These are the activations of a small network on made-up records, seen along a few directions, one row for each record.
Each row is followed by the record's values for the fields GOFUZ, KILOT, LIPA, NEFIN, TEKO, VUVE.
Not every record has every field; a missing one is written missing.
The largest differences between rows may come from other fields.
In the rows, 500 means zero.
Strong random noise was added to every row along 16 fixed directions; ignore it. To show where, here is one row again and again, with new noise each time:
[482,656,441,622,473,526,374,453,266,459,534,362,403,537,410,380,341,462,449,498,659,418,342,312,631,589,526,442,482,642,412,597,575,409,568,790,565,315]
[468,439,603,496,452,580,552,367,476,615,512,331,427,571,544,606,637,530,577,468,380,409,590,626,507,477,580,416,519,292,389,410,359,634,374,364,388,557]
[750,493,485,724,431,679,393,288,364,629,517,286,441,640,478,772,416,580,482,416,761,517,528,460,614,434,642,246,517,273,369,480,537,612,599,592,564,479]
[552,457,470,463,492,411,432,500,464,591,590,372,319,440,471,698,275,500,616,469,290,505,570,424,582,573,641,346,595,453,464,521,428,695,394,529,580,644]
[530,668,410,599,594,804,717,375,635,443,556,242,766,784,663,386,726,568,275,478,742,437,587,745,463,654,473,552,530,555,388,545,302,546,483,548,246,204]
[624,454,384,512,557,436,545,588,423,357,435,595,543,590,600,488,450,585,555,415,236,596,539,534,519,641,589,483,517,522,654,529,568,603,290,349,620,552]
[576,726,429,534,438,653,447,618,543,512,611,617,758,457,468,717,508,484,337,401,586,521,443,431,410,464,451,448,522,517,678,634,564,360,546,628,409,619]
[465,579,379,501,342,554,724,544,768,361,518,582,622,537,637,514,444,497,488,330,688,423,513,605,356,584,550,529,457,483,583,675,450,539,439,315,279,347]
[365,650,450,414,531,492,396,524,545,350,521,625,606,461,439,346,733,454,292,391,385,336,495,476,475,471,376,465,400,546,576,476,436,292,331,341,301,573]
[504,609,389,533,335,458,728,435,521,431,668,664,453,463,543,387,405,445,509,409,739,543,323,411,540,544,499,512,584,565,544,591,683,514,649,507,559,431]
[304,540,762,458,302,633,509,587,668,467,496,242,472,598,512,696,342,537,333,530,780,376,456,478,393,557,438,509,442,548,375,634,566,546,703,575,298,320]
[672,380,385,485,507,358,340,492,444,516,545,562,333,490,457,660,332,566,431,412,287,631,601,394,641,502,550,265,529,436,552,438,568,562,353,455,843,754]
[338,644,571,521,567,723,575,353,532,775,680,450,623,579,514,526,699,441,453,639,593,482,497,710,493,399,361,456,515,418,316,418,357,464,482,691,566,596]
[619,473,391,623,386,592,717,470,605,354,439,548,596,682,553,538,339,645,499,436,663,516,541,510,350,609,525,625,502,479,669,491,536,638,463,474,272,248]
[272,568,603,336,460,613,578,726,619,358,718,466,500,617,630,375,525,560,127,372,528,709,474,491,533,647,314,548,571,739,495,490,637,304,444,479,819,587]
[398,427,547,392,763,376,686,568,693,457,317,475,537,512,462,566,474,579,656,726,439,590,657,549,361,529,362,732,634,553,536,389,399,639,568,483,127,387]
[478,592,525,539,584,680,550,683,599,415,385,428,699,576,739,528,665,506,526,380,513,563,446,702,416,584,574,502,427,453,423,688,492,297,376,349,539,430]
[569,381,635,536,479,518,351,458,292,398,242,446,531,739,409,629,655,690,264,506,527,508,643,469,546,403,380,432,430,415,603,370,651,523,565,408,428,501]

[684,521,472,624,872,596,461,510,281,445,488,429,464,484,357,546,401,621,758,487,555,842,525,220,562,494,534,666,817,509,581,168,549,541,611,552,311,552] => GOFUZ: tilod / KILOT: kugi / LIPA: siruz / NEFIN: dagat / TEKO: lafi / VUVE: besi
[252,801,234,475,441,412,423,426,336,504,602,625,522,434,335,326,396,298,530,406,794,302,554,440,660,436,468,367,487,659,564,693,317,559,495,610,393,509] => GOFUZ: tilod / KILOT: kugi / LIPA: siruz / NEFIN: dagat / TEKO: lafi / VUVE: lafet
[358,415,520,474,550,348,301,544,753,481,281,663,468,515,434,524,200,458,427,789,574,398,481,590,414,484,308,459,185,588,366,590,539,488,540,605,707,455] => GOFUZ: tilod / KILOT: kugi / LIPA: siruz / NEFIN: dagat / TEKO: farod / VUVE: ber
[519,557,489,628,846,652,264,555,418,393,393,509,565,557,492,301,653,508,548,505,511,657,401,518,521,438,451,513,403,482,330,335,536,138,339,481,687,501] => GOFUZ: missing / KILOT: missing / LIPA: missing / NEFIN: dagat / TEKO: farod / VUVE: ber
[402,567,632,442,468,619,543,653,523,365,592,581,617,474,439,541,419,594,478,396,404,478,488,295,316,572,448,728,593,582,800,344,527,563,467,397,71,533] => GOFUZ: tilod / KILOT: kugi / LIPA: siruz / NEFIN: pozos / TEKO: lafi / VUVE: besi
[567,531,455,590,458,475,525,472,418,439,366,515,592,621,596,423,469,505,438,559,617,427,427,567,551,591,521,471,389,581,508,696,605,560,608,562,596,314] => GOFUZ: tilod / KILOT: kugi / LIPA: siruz / NEFIN: pozos / TEKO: lafi / VUVE: lafet
[392,587,639,486,332,571,520,586,439,458,700,572,519,539,516,491,330,441,576,542,454,446,284,496,440,556,531,506,468,593,515,587,708,669,507,538,608,567] => GOFUZ: missing / KILOT: missing / LIPA: missing / NEFIN: dagat / TEKO: farod / VUVE: lafet
[501,526,307,475,287,323,633,446,404,625,490,526,397,386,541,408,513,367,607,503,286,341,462,574,544,575,612,476,474,495,524,747,357,456,347,672,604,426] => GOFUZ: tilod / KILOT: dafom / LIPA: pota / NEFIN: pozos / TEKO: lafi / VUVE: lafet
[560,356,460,415,759,382,491,494,848,705,550,515,392,318,447,701,408,454,727,708,323,652,624,599,399,380,476,476,582,362,321,348,315,533,420,541,560,683] => GOFUZ: missing / KILOT: missing / LIPA: missing / NEFIN: dagat / TEKO: farod / VUVE: vogi
[736,462,512,575,488,521,424,359,495,539,584,497,466,479,396,498,527,520,403,667,225,415,353,405,428,522,474,531,467,462,486,349,561,461,470,704,462,502] => GOFUZ: tilod / KILOT: kugi / LIPA: siruz / NEFIN: dagat / TEKO: farod / VUVE: lafet
[415,617,529,497,442,635,578,459,542,563,750,715,655,500,551,361,596,448,398,512,470,466,357,569,449,488,401,532,455,545,546,446,560,479,449,510,628,630] => GOFUZ: missing / KILOT: missing / LIPA: missing / NEFIN: pozos / TEKO: lafi / VUVE: besi
[471,544,374,525,436,466,580,491,521,400,549,684,568,501,555,309,420,469,533,433,516,419,443,519,475,576,532,541,425,583,609,567,511,563,412,415,514,429] => GOFUZ: missing / KILOT: missing / LIPA: missing / NEFIN: pozos / TEKO: lafi / VUVE: besi
[527,489,507,540,509,491,542,548,616,642,346,577,533,328,478,515,521,416,686,745,281,442,337,560,265,500,457,739,407,448,459,534,411,236,449,778,420,398] => GOFUZ: tilod / KILOT: dafom / LIPA: pota / NEFIN: dagat / TEKO: farod / VUVE: lafet
[626,383,439,626,714,514,566,371,619,533,494,475,373,520,601,494,448,555,736,469,515,647,502,547,525,494,615,425,529,296,315,333,462,505,366,357,616,462] => GOFUZ: tilod / KILOT: kugi / LIPA: siruz / NEFIN: nek / TEKO: farod / VUVE: lafet
[581,454,422,509,226,440,545,506,426,414,470,638,452,458,483,535,461,508,503,306,597,488,502,413,500,450,578,480,494,436,682,573,599,516,521,353,474,517] => GOFUZ: missing / KILOT: missing / LIPA: missing / NEFIN: dagat / TEKO: lafi / VUVE: besi
[715,454,486,687,437,614,634,450,581,467,508,506,404,354,612,518,508,533,685,256,670,610,281,328,433,506,694,575,556,278,464,430,613,239,554,349,408,355] => GOFUZ: geke / KILOT: kugi / LIPA: pota / NEFIN: pozos / TEKO: farod / VUVE: besi
[618,575,588,605,601,651,521,384,384,345,596,310,619,803,562,445,477,613,346,584,548,445,413,537,596,679,530,415,513,628,415,490,688,856,614,484,456,370] => GOFUZ: missing / KILOT: missing / LIPA: missing / NEFIN: pozos / TEKO: farod / VUVE: vogi
[596,584,487,360,640,405,674,555,530,571,565,385,625,430,718,533,656,372,606,644,120,481,454,756,586,714,641,458,634,614,410,787,438,793,568,431,571,649] => GOFUZ: tilod / KILOT: kugi / LIPA: siruz / NEFIN: dagat / TEKO: lafi / VUVE: vogi
[348,521,438,433,568,298,420,367,276,628,382,656,493,479,275,454,584,414,554,690,580,427,654,527,623,286,330,466,505,530,564,451,423,613,634,616,454,610] => GOFUZ: geke / KILOT: kugi / LIPA: pota / NEFIN: dagat / TEKO: farod / VUVE: ber
[302,594,771,394,770,603,292,716,249,379,484,144,514,575,497,450,645,542,443,440,467,579,546,402,646,555,502,506,632,678,404,470,527,473,575,421,421,542] => GOFUZ: missing / KILOT: missing / LIPA: missing / NEFIN: pozos / TEKO: lafi / VUVE: besi
[494,505,582,648,286,784,623,370,466,630,684,588,549,629,467,629,412,607,506,411,691,530,471,460,379,416,475,550,519,323,614,288,549,575,469,564,442,530] => GOFUZ: tilod / KILOT: kugi / LIPA: siruz / NEFIN: pozos / TEKO: farod / VUVE: besi
[456,421,489,333,434,292,717,372,595,470,443,190,357,545,591,405,668,477,345,561,452,333,650,632,642,647,528,467,580,592,341,657,345,702,638,429,334,303] => GOFUZ: geke / KILOT: kugi / LIPA: pota / NEFIN: pozos / TEKO: farod / VUVE: vogi
[596,425,672,647,545,637,250,514,456,516,559,370,363,511,407,654,168,602,521,508,575,562,368,229,491,505,561,453,460,452,422,333,664,474,552,631,584,476] => GOFUZ: geke / KILOT: kugi / LIPA: pota / NEFIN: pozos / TEKO: lafi / VUVE: besi
[687,592,342,445,507,381,563,561,587,511,498,405,595,421,514,528,520,416,303,654,508,506,467,521,527,609,470,528,580,724,490,794,505,445,761,833,539,384] => GOFUZ: tilod / KILOT: kugi / LIPA: siruz / NEFIN: dagat / TEKO: farod / VUVE: vogi
[738,568,570,650,439,752,632,554,427,491,388,491,855,689,743,614,699,581,397,533,449,541,348,701,416,633,562,563,436,455,586,684,682,490,577,517,560,424] => GOFUZ: geke / KILOT: dafom / LIPA: pota / NEFIN: pozos / TEKO: lafi / VUVE: ber
[459,652,322,586,393,440,610,263,527,546,740,656,431,386,442,392,317,363,696,426,680,288,371,417,550,476,615,377,495,450,479,545,449,683,488,490,342,440] => GOFUZ: geke / KILOT: kugi / LIPA: pota / NEFIN: nek / TEKO: farod / VUVE: lafet
[444,570,544,476,548,562,565,474,479,387,673,466,385,443,472,355,468,484,608,411,406,521,382,348,508,601,542,600,637,541,488,329,511,553,442,358,319,550] => GOFUZ: tilod / KILOT: kugi / LIPA: siruz / NEFIN: dagat / TEKO: lafi / VUVE: vogi
[209,608,743,399,434,497,419,537,377,564,527,635,583,460,478,588,508,352,727,601,397,290,397,629,489,411,509,416,396,471,483,606,571,801,554,301,421,769] => GOFUZ: geke / KILOT: kugi / LIPA: pota / NEFIN: dagat / TEKO: farod / VUVE: lafet
[423,456,494,562,481,497,580,540,441,614,447,586,452,474,335,612,330,573,682,571,667,661,563,352,381,352,401,677,606,444,639,350,503,386,523,787,403,403] => GOFUZ: missing / KILOT: missing / LIPA: missing / NEFIN: nek / TEKO: farod / VUVE: lafet

Here are new rows. What are their fields?
[587,641,395,549,464,689,727,272,677,588,792,496,617,537,555,448,577,445,479,526,561,434,451,643,454,561,519,514,587,455,422,437,359,690,481,511,343,520] => GOFUZ: missing / KILOT: missing / LIPA: missing / NEFIN: dagat / TEKO: lafi / VUVE: ber
[194,504,519,421,564,442,363,630,400,683,352,508,459,395,454,598,459,424,707,419,646,522,721,547,559,327,499,442,481,438,505,569,265,414,444,481,564,622] => GOFUZ: tilod / KILOT: kugi / LIPA: siruz / NEFIN: pozos / TEKO: lafi / VUVE: besi
[326,567,514,468,615,506,686,584,554,526,394,621,573,457,649,537,578,399,836,447,795,685,504,685,528,392,530,509,574,408,423,633,519,530,622,230,534,578] => GOFUZ: geke / KILOT: kugi / LIPA: pota / NEFIN: dagat / TEKO: lafi / VUVE: lafet
[602,515,567,591,467,615,591,328,462,465,574,457,549,630,515,458,558,574,372,521,678,480,441,451,534,526,465,528,548,496,507,385,621,640,687,480,368,400] => GOFUZ: geke / KILOT: dafom / LIPA: pota / NEFIN: pozos / TEKO: lafi / VUVE: lafet
[709,524,459,660,565,574,528,557,438,405,475,487,559,551,593,538,273,517,750,536,472,580,332,497,454,656,689,543,520,532,496,608,658,683,532,522,558,404] => GOFUZ: missing / KILOT: missing / LIPA: missing / NEFIN: dagat / TEKO: farod / VUVE: vogi
[575,595,364,500,317,538,756,335,676,562,949,642,426,370,524,446,322,441,476,372,585,519,380,355,510,588,547,513,681,527,576,420,515,661,555,506,478,589] => GOFUZ: geke / KILOT: kugi / LIPA: pota / NEFIN: pozos / TEKO: lafi / VUVE: vogi
[635,625,443,647,708,697,403,530,278,394,612,451,490,499,538,455,531,552,607,221,529,745,394,301,647,551,645,447,667,443,495,337,601,335,407,360,592,623] => GOFUZ: geke / KILOT: dafom / LIPA: pota / NEFIN: pozos / TEKO: farod / VUVE: ber
[325,385,374,504,337,308,320,476,447,431,249,570,332,583,423,463,297,507,471,394,638,322,682,523,582,437,503,305,231,459,512,610,406,497,315,404,638,403] => GOFUZ: tilod / KILOT: kugi / LIPA: siruz / NEFIN: pozos / TEKO: farod / VUVE: vogi
[502,554,430,566,752,708,494,303,571,453,701,220,389,528,528,163,645,504,429,406,463,471,495,464,578,648,542,568,579,531,236,204,221,384,302,455,366,382] => GOFUZ: geke / KILOT: kugi / LIPA: pota / NEFIN: dagat / TEKO: farod / VUVE: besi
[479,511,473,598,697,534,339,502,241,364,312,665,609,648,339,357,476,600,495,588,506,566,532,398,520,460,350,618,434,593,672,297,588,485,451,534,453,487] => GOFUZ: geke / KILOT: kugi / LIPA: pota / NEFIN: dagat / TEKO: lafi / VUVE: besi
[382,395,538,542,355,558,533,585,679,558,294,535,520,499,546,473,415,488,597,607,529,400,486,659,253,494,467,698,270,447,458,560,365,320,354,618,487,278] => GOFUZ: missing / KILOT: missing / LIPA: missing / NEFIN: dagat / TEKO: lafi / VUVE: besi
[498,452,660,518,323,810,493,599,643,613,581,349,568,611,523,739,490,601,342,485,486,571,556,570,291,485,449,590,481,399,496,412,439,382,384,660,516,536] => GOFUZ: missing / KILOT: missing / LIPA: missing / NEFIN: dagat / TEKO: farod / VUVE: lafet
[411,460,576,380,503,543,430,417,602,467,623,585,464,497,505,395,807,480,316,405,345,479,544,595,526,391,392,402,446,394,414,287,463,410,333,184,580,781] => GOFUZ: missing / KILOT: missing / LIPA: missing / NEFIN: dagat / TEKO: farod / VUVE: lafet
[419,566,498,515,563,459,401,509,527,670,345,508,504,383,449,721,382,375,754,608,653,462,523,576,500,380,533,406,451,388,382,659,390,537,608,557,460,576] => GOFUZ: tilod / KILOT: kugi / LIPA: siruz / NEFIN: dagat / TEKO: lafi / VUVE: ber
